Each row below holds a small network's activations on one input, seen along a few directions.
Each table varies a few parts of the input and shows all the possible inputs, shuffled.
A made-up example of a description, with smaller parts first: one of 8 places around a ring, together with either a single point or (one of 2 separate values, together with one of 4 places along a line) or one of 11 places along a line.
Shared parts are said once, and a part with two or three values counts as separate values.
(in the rows, 128 means zero)

Other details of the inputs vary at random and push rows far along two fixed directions, the same in every table; ignore that.

Table:
R1: [103 148 152 135 116 114 123 141 154 147 124]
R2: [101 150 142 130 129 124 132 141 134 144 121]
R3: [ 78 127 160 123 109  90 124 125 133 103 147]
R4: [147 137 122 134 141 183  82 116 171 162  90]
R5: [113 130 150 131 111 112 114 130 153 130 132]
R6: [101 141 156 132 107 112 107 128 162 140 124]
R7: [102 126 155 128 105  89 126 132 139 113 146]
R8: [114 125 130 126 132 104 158 144 100 111 147]
R9: [234 113  82 137 156 187 117  80 123 156  90]
R10: [163 134 103 129 129 150 131 128 131 143 116]
R11: [145 111 119 129 130 110 155 141 108 111 150]
R12: [126 173 125 134 133 171 106 130 160 175  86]
R13: [111  94 140 121 121  89 146 132 100  82 169]
R14: [173 139  99 129 131 168 123 125 142 159 103]
R15: [108 115 135 125 130  87 169 150  88  96 163]
R16: [145 160 117 133 126 164 106 123 166 174  90]
R17: [ 93 161 162 132  94 119  97 122 177 148 113]
R18: [171 100  90 123 158 160 137 127  95 117 131]
R19: [112 116 161 132 121  84 142  99 102  95 149]
R20: [151 121 111 124 130 160 110 113 135 130 117]
R21: [139  92 122 120 109  86 158 128  93  78 173]
R22: [ 39 166 189 133 110  97 107 141 159 135 125]
R23: [ 89 136 157 126 113 114 107 124 149 125 128]
R24: [216  89  64 122 159 188 120 109 111 125 115]
R25: [100 130 152 125 100  92 127 126 139 113 145]
R26: [220 108  85 136 156 152 157  99  87 133 119]
R27: [130 134 130 126 111 131 111 118 151 139 121]
R28: [120 104 135 123 125 105 133 128 112  95 153]
R29: [147 136 121 133 140 184  82 116 170 163  90]
R30: [134 121 116 128 141 125 153 142 103 122 140]
R31: [ 85 145 152 130 120  94 144 145 121 122 138]
R32: [ 98 100 138 121 126  76 165 140  77  71 176]
R33: [170 125 106 127 127 157 107 115 151 148 106]
R34: [ 90 140 158 131 118 121 101 126 158 132 122]
R35: [ 90 137 156 127 115 116 106 124 150 125 127]
R36: [112 159 152 133 110 144  83 122 189 171  94]
R37: [169  90  85 119 152 146 153 125  78  98 147]
R38: [154 113 104 130 152 140 152 141 100 121 137]
R39: [ 74 145 157 129 115  86 146 146 119 121 142]
R40: [213 106  67 125 155 207 106 104 128 141  99]
R41: [118 108 126 126 136  90 174 149  81  92 167]
R42: [140 127 109 125 146 162 119 123 124 138 112]
R43: [139 163 112 133 141 180 108 127 154 179  85]
R44: [ 76 145 179 138 123  85 140 109 109 112 137]
R45: [207 113  85 136 169 161 160 103  75 133 116]
R46: [158 133 106 128 133 146 130 128 135 146 114]
R47: [103 140 158 134 109 113 106 129 165 137 125]
R48: [122 143 135 131 117 117 129 135 142 140 121]
R49: [131 147 125 134 147 180  93 127 158 165  91]
R50: [ 91 124 142 123 127 103 139 133 109 103 147]
R51: [ 93 180 148 134 126 150 102 134 172 178  87]
R52: [ 89 162 148 130 120 120 127 138 141 144 119]
R53: [161  82  99 117 135 123 149 119  85  80 160]
R54: [ 82 152 157 131 127 126 108 135 148 138 117]
R55: [118 101 128 126 134  87 178 151  76  87 173]
R56: [ 70 152 169 129  99  80 135 141 144 130 138]
R57: [ 85 142 157 127 100  80 146 139 129 118 148]
R58: [155  99  95 120 146 120 173 139  73 100 155]
R59: [139 148 120 136 152 187  91 125 160 166  87]
R60: [101 152 149 132 113 112 124 137 151 146 121]
R61: [190  81  89 123 138 129 148 125  97  98 152]
R62: [206 123  76 131 153 185 123 124 133 161  99]
R63: [144 140 117 127 136 182  84 109 168 164  87]
R64: [169  93  98 125 138 110 169 140  86  98 159]
R65: [112  93 130 121 134  91 164 142  76  77 174]
R66: [ 83 132 152 125 125 107 130 136 122 116 139]
R67: [ 75 146 165 126 105 112 105 121 156 128 126]
R68: [ 84 166 162 133 112 144  74 118 189 166  90]
R69: [122 169 137 136 123 152  99 129 177 178  88]
R70: [210  96  70 126 153 161 150 130 101 131 129]
R71: [ 77 149 166 130 100  81 135 142 143 131 137]
R72: [145  98 115 124 127  93 169 142  88  97 165]
R73: [148  87 115 121 117  91 155 129  94  87 166]
R74: [125 145 125 129 143 162 104 126 146 150 102]
R75: [122 106 120 121 135 115 150 131  90  92 155]
R76: [115 103 126 122 129  99 161 134  81  78 168]
R77: [156  96 109 120 123 113 142 122 110 104 149]
R78: [ 75 152 173 130  96  95 106 129 168 138 126]
R79: [174  97  86 123 156 138 166 140  78 111 146]
R80: [155 125 100 128 151 170 115 122 124 142 107]
R81: [156 120 115 126 126 139 115 120 141 133 121]
R82: [116 144 144 128 110 128 103 121 167 146 113]
R83: [ 96 124 152 126 118 108 117 127 136 115 139]
R84: [160 145  99 130 144 176 126 129 131 159 100]
R85: [105 141 137 127 126 137 119 128 132 129 122]
Description of these inputs: one of 5 places around a ring, together with either a single point or (one of 2 separate values, together with one of 8 places along a line).
- Changing only the place on the ring of 5 turns R78 into R66. The same change can be made to R36. Which row results? => R18
- Changing only the place on the ring of 5 turns R8 into R81. The same change can be made to R52. Which row results? => R25
- Changing only the place on the ring of 5 turns R3 into R46. The same change can be made to R29. Which row results? => R1
- Change only the place on the ring of 5 in R32. List by row number the other rows that result. => R24, R31, R33, R48
- A walk changes only the place on the line of 8. It starts at R14 and steps to R57. List the rest of the walk in order. => R56, R71, R60, R72, R70, R1
- Change only the place on the line of 8 in R55. List by row number the other rows that result. => R2, R30, R39, R43, R58, R79, R84
- Change only the place on the ring of 5 in R54. List by row number the other rows that result. => R7, R15, R28, R62
